Each row below holds a small network's activations on one input, seen along a few directions.
In each table, some parts of the input vary, and every possible input appears once, in random order.
A made-up example of a description, with smaller parts first: line(4) and (point or line(9) or (values(2) and ring(5))).
Shared parts are said once, and a part with two or three values counts as separate values.

Rows:
row 1: [ 4.82  2.41  1.75 -1.19 -1.01  0.91 -2.98  3.90 -1.62 -1.31 -6.24  0.16
  1.09]
row 2: [-0.03  2.12 -1.95 -1.54  3.72 -3.89  2.65 -0.21  5.33 -3.21  2.39 -1.19
  3.12]
row 3: [ 4.10 -3.95  0.28 -0.01 -8.72  0.08 -4.41 -1.11  0.69  0.10  3.09 -0.52
  1.03]
row 4: [-3.38 -0.62 -0.12  0.68  0.80  0.09  1.49  2.54  0.16  0.10 -8.32 -2.42
  0.01]
row 5: [-3.93 -1.59  2.22  0.27  1.01 -0.91  4.89  4.04  4.44 -0.92 -3.05  1.90
 -1.01]
row 6: [ 3.86 -3.61  0.29 -3.71 -1.91 -1.43 -6.97 -1.75 -3.07 -0.84 -3.20 -0.45
  2.15]
row 7: [-3.69 -0.61  1.56  4.96 -4.25 -0.18  3.84  4.83  1.47  2.06 -2.70 -3.03
 -0.02]
row 8: [-1.65  1.01 -4.92 -5.31  0.78 -0.14  0.63 -1.06 -7.13  3.74  4.97  2.51
 -0.87]
row 9: [-2.59  0.20  0.66 -2.30  0.95 -0.20  5.49  3.49  0.35  2.43 -3.20 -2.86
 -5.03]
row 10: [ 6.11  2.99  0.43 -3.15 -1.04  0.46  1.38  4.60 -1.33  1.48 -1.43  0.95
 -4.21]
row 11: [-6.03 -0.10 -0.33  0.40  4.00  2.91 -1.04 -3.88  1.05  3.27 -5.75 -0.88
  2.77]
row 12: [ 4.65 -3.10  1.41  2.33 -1.91 -1.35 -7.10 -2.92 -1.08 -3.57  3.38  1.60
 -5.02]
row 13: [-3.49 -2.32 -3.85 -2.67  2.50  1.04 -1.03  1.66 -1.86 -1.97  6.69  5.15
  3.51]
row 14: [ 0.46  3.82 -3.24 -2.08  2.60 -2.50 -0.39 -3.27  0.72 -2.18 -4.52 -5.31
  3.95]
row 15: [ 2.14  4.33 -4.51 -4.38  2.48 -3.28  4.55 -2.57  0.70  1.43  0.86 -4.31
 -1.47]
row 16: [ 2.73 -4.48  0.60 -3.01 -1.22 -3.73 -4.43  0.95  2.02 -1.31  3.57  4.19
  1.07]
row 17: [ 5.32  3.20  3.42  4.50 -1.36  0.22 -2.64  2.12  0.22 -3.52 -0.65  2.82
 -5.39]
row 18: [ 4.40  2.97  2.58  2.93 -7.07  1.09 -0.80  5.21  1.14  0.36 -0.61  0.26
  0.31]
row 19: [-5.03  0.60  0.88 -2.66  4.66  2.19  2.76 -2.46  1.02  6.36 -0.10 -1.78
 -2.23]
row 20: [-1.88 -0.73  3.13  5.71  0.84 -0.67  3.23  0.99  0.59 -1.97 -3.12  0.29
 -4.71]
row 21: [-3.27  0.30 -2.70 -3.81  0.24  2.23 -3.50 -2.78 -6.89 -0.95 -0.73  1.46
  4.44]
row 22: [ 2.01  3.22 -1.97  2.30 -3.10 -1.83  3.41 -2.58  3.34 -0.77  2.18 -5.70
  4.42]
row 23: [-1.32 -1.31 -0.18  2.28  1.57  2.32 -2.80 -2.64 -5.67 -3.77  6.29  2.47
 -1.40]
row 24: [-3.16 -1.66  3.67  5.68  5.09  2.68  1.51 -4.66  0.61  1.15 -0.07  0.95
 -1.23]
row 25: [ 3.33  2.18  3.74 -1.20 -0.93 -1.31 -0.20  5.59  3.33 -1.91 -0.51  4.89
 -0.13]
row 26: [ 5.66 -2.97 -2.58 -4.77 -1.60 -2.78 -2.71 -0.75 -3.05  3.05  1.98  1.39
 -3.11]
row 27: [ 2.77  2.89 -0.01  4.30  3.29 -2.72  1.18 -4.43  1.43 -4.62  2.20 -2.87
 -1.36]
row 28: [-5.07 -1.38  1.48  4.75 -0.35  3.44  1.91 -1.32  2.19  5.16  0.39 -2.38
  3.36]
row 29: [-5.52 -2.40  0.75  0.36  5.23  2.95  2.72 -1.24  5.25  1.99 -0.11  2.75
  2.06]
row 30: [-2.32 -1.40 -2.48  0.34 -5.31  4.31 -0.65 -0.33 -4.35  0.14  6.32 -0.06
  3.90]
What is each input in this table made of?
Answer: values(5) and (point or ring(5))
The inputs of row 17 and row 18 match in every part but the values(5) part. If row 23 is changed in the same way as row 17 into row 18, which row does it become?
Answer: row 30
Which other rows does row 2 become when the values(5) part takes its other values? List them by row number.
Answer: row 14, row 15, row 22, row 27
Which other rows does row 26 become when the ring(5) part takes its other values? List them by row number.
Answer: row 8, row 9, row 10, row 19

Rows:
row 31: [-8.81 -2.54  0.57  1.81  7.46  2.41  2.89 -4.44  1.24  0.51  1.87  1.43
  2.59]
row 32: [ 2.94  3.88 -0.68  0.07 -2.31 -2.43  2.26  1.74  2.96 -1.64 -1.85 -3.56
  2.36]
row 33: [ 1.84  0.84 -1.70 -4.32  4.19 -3.42  0.94  0.13  0.55 -0.48 -1.08  0.52
 -3.16]
row 34: [-6.90  2.23 -1.65 -1.33  2.78  2.46  4.78 -1.89 -0.27  4.53 -3.93 -4.86
  0.97]
row 35: [ 1.58  3.61 -3.90 -2.99  2.35 -2.60  1.93 -2.43  0.89 -1.44  0.58 -2.62
  1.98]
row 36: [ 1.67 -0.86 -3.53 -1.64 -0.13 -0.88 -2.39 -4.94 -1.54 -0.53  6.17 -0.29
  1.80]
row 37: [ 4.29 -0.69  4.07  1.08 -2.45  1.29 -3.31  3.64 -0.35 -1.27 -2.66  3.83
 -4.22]
row 38: [-6.42  1.63 -2.09 -1.88  5.69  1.73  6.89 -1.86  0.61  3.62 -0.66 -2.44
 -0.19]
row 39: [ 1.78 -2.60 -3.36 -2.82 -4.07  1.40 -6.01 -1.60 -7.66  0.42  3.31  1.08
  2.76]
row 40: [ 2.05 -0.56 -0.74 -4.10  1.97 -0.60 -3.26  0.42 -2.33 -0.21  2.48  4.62
 -1.98]
row 41: [-6.65 -2.48  4.78  8.11  2.20  2.82  1.83 -0.64  3.16  0.27 -3.56  1.40
 -0.02]
row 42: [ 1.31  1.34 -1.80 -5.27 -0.44 -2.29 -0.10  0.28 -1.42  1.81 -5.41 -3.22
  1.12]
row 43: [ 2.34  1.06  0.36 -2.79 -2.08 -2.33  1.77  4.03  1.72  0.85 -4.05 -1.49
 -0.77]
row 44: [ 3.52  0.87  2.23 -0.32 -1.79 -2.23  1.64  5.13  3.00 -0.59 -4.24 -0.37
 -3.09]
row 45: [-3.89  1.63  2.54  3.98  1.13  0.83  6.35  3.18  3.63  3.07 -3.19 -1.47
 -2.41]
row 46: [ 1.23 -2.52 -3.53 -3.32 -1.48  0.54 -5.05 -1.76 -6.48 -1.12  7.63  3.78
  0.89]
row 47: [ 1.78  4.24 -3.29 -2.41 -0.70 -1.95  0.38 -2.59 -0.36 -0.77 -3.52 -5.16
  4.24]
row 48: [ 2.36  3.36 -2.55 -1.58  4.55 -3.49  1.36 -2.85  1.57 -2.70  1.71 -1.26
 -0.26]
row 49: [ 4.33  0.98  3.46  1.57 -0.41 -1.77  0.32  3.93  2.38 -1.81 -5.94 -0.33
 -5.18]
row 50: [ 5.11  3.75  3.18  5.03 -0.27 -2.27  0.40  1.62  3.69 -4.40 -3.66 -2.61
 -2.09]
row 51: [ 3.76 -2.64  3.19  3.04 -4.52  1.41 -5.79  0.81 -3.42 -3.81  3.02  4.44
 -3.64]
row 52: [ 4.26  3.65  1.65  2.81 -1.84 -2.65  1.95  3.01  4.34 -3.14 -1.88 -2.57
  0.05]
row 53: [-5.36  1.14 -0.92 -0.38  7.72  0.82  6.82 -2.31  0.83  2.64 -0.01 -1.03
 -1.66]
row 54: [-8.42 -2.06  0.99  3.37  1.16  3.19  2.89  0.32  3.18  2.38 -1.46 -0.29
  3.48]
row 55: [-9.51 -2.26 -1.01  0.56  5.93  3.51  2.89 -3.55  1.04  1.74  1.02 -0.11
  4.08]
row 56: [ 2.20 -0.55 -3.36 -0.92 -3.04 -0.06 -3.68 -4.77 -2.74  0.56  1.44 -3.21
  4.01]
row 57: [ 4.33 -0.97  2.28  3.92 -4.65 -0.88 -2.07  0.28  2.24 -2.41  3.37 -0.30
 -0.32]
row 58: [ 2.09 -0.94 -1.80 -0.44  1.87 -1.90 -3.03 -5.75 -0.76 -2.08  7.48  1.28
 -0.50]
row 59: [ 3.28 -0.79 -0.42  1.36 -4.88 -0.59 -1.71 -0.64  0.74 -0.63  3.25 -1.43
  2.13]
row 60: [-9.77 -2.12 -1.24  1.13  3.43  4.43  0.94 -3.15  0.27  3.05 -2.63 -2.63
  5.11]
row 61: [ 1.11  0.98 -2.66 -5.61  2.27 -2.79  1.36  0.48 -0.15  0.83 -1.92 -0.82
 -0.95]
row 62: [ 3.39 -2.94  1.47  1.33 -5.88  1.04 -4.42  2.46 -3.08 -2.51  4.86  4.32
 -1.43]
row 63: [-5.41  2.03  0.55  1.15  0.86  1.33  6.42  2.05  2.63  4.02 -2.73 -2.78
 -0.56]
row 64: [ 4.86 -0.76  4.13  5.99 -3.14 -0.55 -3.64 -1.44  1.80 -3.76  1.46 -0.27
 -2.52]
row 65: [ 1.86 -0.52 -1.18 -4.91 -2.18  0.56 -3.93  0.96 -4.28  2.59 -2.02  0.74
  2.00]
row 66: [ 3.68 -0.89  2.74 -0.57 -3.70  0.80 -2.07  4.94  0.09 -0.09 -0.93  3.72
 -2.14]
row 67: [ 1.54 -0.55 -1.79 -5.17  0.29 -0.01 -2.80  1.00 -3.07  1.25  1.59  3.20
  0.22]
row 68: [ 2.62 -2.80 -0.88 -0.79 -5.91  1.14 -4.14  1.83 -4.44 -0.79  4.83  3.01
  1.01]
row 69: [ 1.46 -2.45 -2.03 -2.37  0.25 -0.33 -5.66 -2.63 -5.71 -2.76  8.78  5.34
 -1.38]
row 70: [ 2.74 -0.73  0.89 -2.72 -3.81  0.62 -1.99  4.18 -1.19  1.43 -0.77  2.52
  0.20]
row 71: [-2.95  1.35  3.86  6.37  2.58  1.18  5.07  1.87  2.53  2.12 -4.97 -1.35
 -4.05]
row 72: [-7.23 -2.36  3.18  5.95  0.98  2.53  2.99  0.97  4.16  1.23 -1.80  1.20
  1.55]
The inputs of row 46 and row 62 match in every part but one. If row 38 is changed in the same way as row 46 into row 62, which row does it become?
Answer: row 45
What is each input in this table made of?
Answer: line(6) and (values(2) or ring(5))
Which other rows does row 57 become when the line(6) part takes its other values? List them by row number.
Answer: row 36, row 56, row 58, row 59, row 64
Which other rows does row 32 become when the ring(5) part takes its other values? List them by row number.
Answer: row 43, row 59, row 68, row 70
Which other rows does row 71 become when the values(2) part takes its other values? List them by row number.
Answer: row 41
Which other rows does row 55 become when the values(2) part takes its other values? List them by row number.
Answer: row 38
